These are the activations of a small neural network, seen along a few directions. Each row is one input.
Each table varies a few parts of the input and shows all the possible inputs, shuffled.
A made-up example of a description, with smaller parts first: values(2) and (point or ring(11) or (line(4) and ring(5))).
Shared parts are said once, and a part with two or three values counts as separate values.

Other details of the inputs shift rows strongly along three fixed directions, in all tables alike. That doesn't count.
To show where, the next rows are all for the same input, with only those details redrawn:
[ 16 -18  21 -39  41 -10 -15  -7 -17  -9   1 -18  15]
[-57  10   6  -5   0  40 -23 -40  -6   3 -24   2  13]
[-50   3   8   1 -12  19 -19 -27  -7  -2 -18   3   4]
[-64   3  18  -5 -21  28 -25 -28 -16   3 -21   2   4]
[ -8 -16  18 -10  -2 -26 -11   1 -10 -15   3  -4  -4]
[ 10 -22  32 -44  37  -6 -20  -6 -27  -5   2 -22  15]
[ 38 -20 -11   9  13 -69   8  14  22 -38  17   5 -10]
[ 32 -21  -8  14  -1 -75   8  19  20 -38  17   7 -16]

Table:
R1: [ -3  15 -43  17  -6 -24  25 -41  43  20 -11  13   8]
R2: [-64   3  18  -5 -21  28 -25 -28 -16   3 -21   2   4]
R3: [-20 -24  36   4 -48 -22 -17  34 -41   9  -5  22 -58]
R4: [-12 -22  24   6 -11  -4  27  35 -26  26  32  -2  29]
R5: [  5  21 -31  33 -15   1 -11 -14   7 -10   1  24 -13]
R6: [ 30 -12   6 -32  39  11 -10   6 -45  -5   1 -14   4]
R7: [-12 -25  30  -3 -53 -27  -1  22 -43 -25  -9  -6 -11]
R8: [-32  11 -20  11 -21   9  35 -21  -7  21 -45  10   6]
R9: [ 23 -36  21 -25  27   9  14  10 -28  44  -2 -31  24]
R10: [ -7  17 -34  17  12  37 -12 -20  -3   1 -29  18  -2]
R11: [-12  36  -8  21 -21  41 -14 -14   5   5   8   7 -12]
R12: [ 53  -7 -16   5  -5 -78  50  14   8  -5  10   2  -3]
R13: [ 22 -20  17 -53  36  -3  48  10 -28  26 -11  18  24]
R14: [ 13  13  28  -5 -21   0 -18  30 -17   0   6 -20  -6]
R15: [-31  -5  51   3 -43  -9 -27  30 -21  16  25   4 -49]
R16: [-34  30   4   5 -11  63 -20  -1  -8  12 -40  -8   7]
R17: [-29 -20  40   6 -43 -34 -32  25 -33  10  13  16 -48]
R18: [ 30   7  16 -43  20  19  -1   0 -22 -11  32 -37  18]
R19: [  0  -2 -34  29 -10 -12  19  -7  26 -30 -24  25 -15]
R20: [-25  18 -33  -2   2  20 -19 -47  17  -6   3   1  16]
R21: [ 12 -32  14 -15  46  16  31  33 -28  27  12 -11  46]
R22: [-13  -8  24  -5   0 -18 -33  19 -16   8 -14   1 -13]
R23: [  3  16 -40  30 -21   3  26   4  26 -34   6   5  -7]
R24: [ 57 -24 -15  25  -4 -60  37  25  22  13  32  -8   1]
R25: [  2  25 -20  27 -17   7 -20 -14  38   4  23  13 -22]
R26: [ 26 -17  11 -38  48  11 -10   7 -36   5  -2  -4 -13]
R27: [  1  -6  26 -10 -27  10   5  14 -21 -18   0 -20   1]
R28: [ 53  -6 -14  -1 -11 -71  65  24   2 -11  23  28  19]
R29: [ 51 -14  -8  14   0 -66  -7  11  29 -32  14  -5  -1]
R30: [  5  22 -37  30  10  23  17  -1  32 -11   4  21 -29]
R31: [ 12 -14  21 -51  41 -17  33   3 -19  28   6  13  33]
R32: [ -2  15 -26  27 -28  -6   5 -22  11 -32  -6  10  10]
R33: [ 42  19 -20 -17  62  30 -10 -30   8 -17 -23 -20  49]
R34: [-14 -13   9 -15   1 -26 -11   4 -13 -12  14  -4 -10]
R35: [ -8 -31  22  -4 -23 -15  -5  -4   0  53  22 -19   4]
R36: [ -7  -9  52   0 -57 -24 -23  22  -5  -5  20 -24 -15]
R37: [-48  25   2 -14 -19  56 -23 -42   6  10  13 -18  10]
R38: [-18   8 -15  34  -3 -14  -9  -8  30 -19 -22  14  -2]
R39: [  6  13 -30  26  -3  18  26  -8  43 -24 -11  12 -11]
R40: [ -8  26 -21  20 -13  11 -19  -7   3  -5 -25   8   7]
R41: [ 37  13 -33 -26  75  27 -27 -46  11   5  14  -8  25]
R42: [ 49 -17 -15   6  -5 -68   0   1  25 -36  28  -2  -2]
R43: [ 46 -20 -26   6  -5 -61  21  30  -2 -45  13   0 -11]
R44: [-13   1  27  -8  -2   3 -16  13 -12   6  31  -6 -27]
R45: [ 44  18 -18 -22  85  48  -4   0  23   8 -30 -11  14]
R46: [-45  12   6   5 -25  38 -29   0 -31   9 -51   3   2]
R47: [ 41  17 -27 -24  64  28 -12 -27 -14  -7   9 -11  24]
R48: [  9  13 -38  33 -10 -17 -23 -22  33  -4  12  27 -19]
R49: [ 23 -12 -24 -14  85  24  10 -28  35  51  -1 -16  37]
R50: [ 64  -3 -11  18   3 -38  13  42  11 -24  25   4 -32]
R51: [  3 -34  29 -26  35   5   6  15 -15  43  39 -18  44]
R52: [  4   8 -35  36   0 -13   0  13  27 -12 -38  30 -24]
R53: [ -3  29 -27  34  12   4 -10   6  52  -4 -10  11 -10]
R54: [ 24  -9  25 -38  28  -6 -45   1 -21  14  -2 -24  13]
R55: [-49  -9   0   8  -4  53  12 -18   1  63 -31   4   4]
R56: [-43  19  -8   7 -10  28  -5 -17  21  -4  12  -1  -7]
R57: [-19 -15 -33  50   6  -1  51  28  34  18   4  37   8]
R58: [ 16  -7  46 -36  34  11 -19  15  -7   2   3 -35  12]
R59: [ 31   1 -29 -36  80  19  40 -30  11  30 -41  -1  24]
R60: [-59   1   5 -13 -22  40  -8 -17 -28   4 -27   7 -10]
R61: [-40 -16  37   0 -38 -25 -27  18 -41   5  18  10 -40]
R62: [ -4  18 -17  21 -30   2  -3 -23  43 -17  18  -3   0]
R63: [ 28 -14  41 -37  30  24  -4  21 -15   1 -14 -28   4]
R64: [ 39   3  23 -37  15  16   0  -3 -16 -14  21 -37  24]
R65: [  9  21 -38  40 -12   9  17   7  21 -23  10  14 -20]
R66: [  9  31 -31  30  -4   4 -19  -8  55  -3   0   3  -2]
R67: [ 18   9  28   1 -24  -1  -4  18  -5 -17   7 -24   6]
R68: [-35  10 -16   7  -1 -11  24 -26  18  30 -25  15   0]
R69: [ 15  -3  25   3 -18   2   2  27  -9 -19 -11 -21   1]
R70: [-33  11 -16   5 -26  18  50 -12 -13  15 -30  37  27]
R71: [ -2   4  23 -12 -19   3 -24   0 -11   7  41 -13 -19]
R72: [-56 -41  45  18 -41 -30  17  55 -21  36  33  13  -5]
R73: [-25  19 -24  -9  -6  15  28 -43  18  29  -7  31  39]
R74: [ -6  18 -27  27   2   6   9 -16  52 -22   6   5  -2]
R75: [ -2  13 -35  24 -12   4  27   5  36 -24   4  14 -24]
R76: [  2  33 -27  31 -20  17   5  -6  16 -15  25   8 -14]
R77: [  2 -23  29  -8  -6 -10  -6  21 -22 -10 -29  -2 -13]
R78: [-52  17   4 -10 -37  38 -16 -29 -35  -4  -7  -6  12]
R79: [-17 -12  45   5 -53  -7  -9  43 -28  11  11  10 -62]
R80: [ 31 -16  21 -28  31   4 -11  11 -31 -15 -28 -25  24]
The inputs of R30 and R65 match in every part but one. If R59 is changed in the same way as R30 into R65, which row does it become? -> R8
The inputs of R43 and R20 match in every part but one. If R50 is changed in the same way as R43 into R20, which row does it become? -> R25
What do these inputs look like to the network? -> ring(5) and (line(4) or (values(2) and ring(6)))
Change only the values(2) part in R11. List by row number the other rows that result. -> R5
Change only the line(4) part in R55. List by row number the other rows that result. -> R13, R57, R59
Change only the ring(6) part in R34. List by row number the other rows that result. -> R2, R17, R22, R38, R61
Start at R67 and move only the ring(5) part, one step at a time. The first step leads to R36. Which rows follow, in order? -> R58, R63, R69
Change only the ring(5) part in R27. List by row number the other rows that result. -> R39, R62, R64, R74
Change only the ring(6) part in R43. List by row number the other rows that result. -> R6, R7, R10, R46, R80
